These are the activations of a small neural network, seen along a few directions. Each row is one input.
Each table varies a few parts of the input and shows all the possible inputs, shuffled.
Descriptions start from the smaller parts, as in this example, which fits no table here: one of 5 places around a ring, together with either a single point or one of 11 places around a ring or (one of 3 separate values, together with one of 4 places along a line).
Shared parts are said once, and a part with two or three values counts as separate values.

Other details of the inputs vary at random and push rows far along two fixed directions, the same in every table; ignore that.

Rows:
x1: -18 81 92 22 26 -14 -30 37 -21 80 8 -4 13 28 -1 31
x2: -3 -1 -23 39 -30 33 -19 -26 42 9 67 -12 -15 -3 5 22
x3: 6 -12 32 -35 21 -51 11 9 -59 16 -62 35 20 -10 30 -33
x4: 1 -23 -40 7 -11 20 -9 -1 7 -34 23 2 1 -8 0 0
x5: -3 15 54 -35 50 -16 0 15 -36 15 -49 45 0 -7 23 -23
x6: -12 79 86 3 22 1 -10 28 -28 71 13 52 -16 36 2 39
x7: -7 32 18 14 15 4 -32 27 -4 17 5 9 -9 -1 4 4
x8: -8 23 -27 27 -39 41 2 -34 35 1 54 -11 -34 -17 -21 31
x9: 4 -74 -63 -40 -4 8 44 -47 -6 -93 -36 -10 27 -46 -20 -50
x10: 13 -78 -66 -40 3 12 32 -49 -1 -84 -26 8 7 -49 7 -55
x11: 18 -33 19 -44 33 -43 6 -6 -45 -19 -48 37 36 -15 33 -46
x12: 13 -56 -44 -3 -5 8 -4 -38 26 -42 5 -13 4 -47 18 -36
x13: -1 7 11 20 -24 5 0 -2 -4 38 26 14 -9 6 4 18
x14: -1 88 70 27 16 -15 -20 44 -22 84 -6 35 -1 44 9 42
x15: -7 7 58 -14 27 -35 12 24 -59 33 -48 11 28 8 1 -11
x16: -13 12 -43 42 -47 43 -15 -5 26 -11 60 -20 -4 10 -34 46
x17: -10 10 8 -12 1 10 13 -13 -17 -4 -10 18 6 3 -14 7
x18: 27 -79 -71 -19 -7 -3 40 -31 0 -89 -38 -15 38 -35 -7 -51
x19: -17 -9 -42 57 -67 47 6 -28 48 10 69 -40 -13 -3 -35 39
x20: 6 -6 -34 -4 -21 10 7 16 92 -6 46 -49 -71 65 -6 35
x21: -12 20 -49 42 -45 36 -22 -5 31 -3 54 -20 -11 -4 -29 41
x22: -7 -7 3 -17 12 8 24 -16 -19 -27 -18 -9 12 -20 -26 -11
x23: 31 -77 -66 -19 3 -5 42 -32 -9 -89 -41 -31 37 -44 -11 -53
x24: -10 -25 -49 0 -47 18 6 -3 100 4 63 -63 -79 52 -13 39
x25: 1 -2 47 -23 39 -38 3 9 -46 3 -44 6 42 -4 6 -24
x26: 14 -24 15 -41 29 -51 2 -8 -44 -17 -55 27 32 -24 33 -46
x27: 10 -87 -80 -27 -25 -13 29 -49 -9 -60 -43 -12 26 -54 3 -53
x28: -17 52 37 19 13 5 -23 39 -17 27 12 -17 12 15 -23 27
x29: 14 8 -27 50 -24 39 -9 -9 51 6 50 -14 -27 -7 3 21
x30: -12 21 21 -39 20 -25 -15 63 36 11 8 -16 -55 86 1 33
x31: -1 -7 12 -50 32 -27 15 -6 -48 -17 -70 35 22 -18 7 -36
x32: -11 21 32 13 1 -5 -10 5 -4 24 10 4 21 15 -5 15
x33: 22 -17 14 -32 31 -36 21 12 -52 -20 -71 34 42 6 18 -32
x34: -5 20 -40 40 -43 31 -19 -5 28 -6 61 -17 -20 -7 -20 38
x35: 14 17 41 -15 43 -30 10 27 -42 6 -56 0 34 2 7 -25
x36: 8 -44 14 -39 27 -37 15 4 -51 -4 -60 37 24 -10 37 -47
x37: 2 -40 11 -106 52 -47 31 21 8 -42 -67 3 -36 41 16 -38
x38: -9 4 -30 42 -47 33 -12 -33 40 5 61 -25 0 0 -17 34
x39: -24 73 90 24 14 -14 -16 42 -33 93 -2 -3 4 30 -5 33
x40: -12 19 -22 32 -22 50 -11 -32 49 4 49 -18 -43 -27 -16 13
x41: 36 -83 -76 -21 1 1 29 -33 3 -83 -29 3 18 -38 22 -56
x42: -26 88 89 8 30 3 -11 33 -27 67 -1 5 -4 24 -18 33
x43: -12 21 45 2 0 -17 1 15 -36 51 -19 25 16 25 5 15
x44: -12 30 24 15 9 3 -11 32 -22 8 9 -8 16 15 -27 26
x45: 13 16 -30 53 -25 38 -15 -14 53 8 47 -22 -31 -14 -1 13
x46: -2 19 45 -22 30 -43 -14 11 -40 30 -45 33 31 3 22 -15
x47: -6 -11 -25 -14 -19 2 -8 3 93 -2 55 -54 -63 55 -1 31
x48: -4 9 -19 44 -24 30 -30 -28 52 13 56 -27 -24 -24 2 8
x49: -10 17 43 -21 33 -27 -4 44 -53 1 -41 30 37 23 -5 -3
x50: 2 -20 -36 9 -6 20 -15 1 15 -31 16 -5 -5 -22 0 -5
x51: 38 -72 -78 -22 -9 -12 32 -40 -2 -82 -37 -6 18 -51 14 -55
x52: -1 0 51 -18 31 -30 -5 24 -40 39 -46 35 6 -3 34 -23
x53: -1 10 -39 39 -41 40 -15 -3 29 -8 70 -8 -16 2 -21 38
x54: 11 78 80 24 20 -11 -13 45 -25 77 9 47 -6 48 17 39
x55: -8 -5 -41 57 -52 46 -16 -32 58 20 64 -37 -39 -27 -9 17
Description of these inputs: one of 5 separate values, together with either a single point or one of 10 places along a line.
Changing only the choice among 5 separate values turns x30 into x37. The same change can be made to x28. Which row results?
> x42
Changing only the choice among 5 separate values turns x22 into x15. The same change can be made to x17. Which row results?
> x43
List by row number the other rows that have the choice among 5 separate values in common with x38.
> x1, x2, x11, x12, x25, x26, x32, x46, x47, x48
Change only the choice among 5 separate values in x6. List by row number the other rows that result.
> x11, x13, x53, x54
List by row number the other rows that have the choice among 5 separate values in common with x54.
> x14, x18, x20, x23, x29, x33, x35, x41, x45, x51
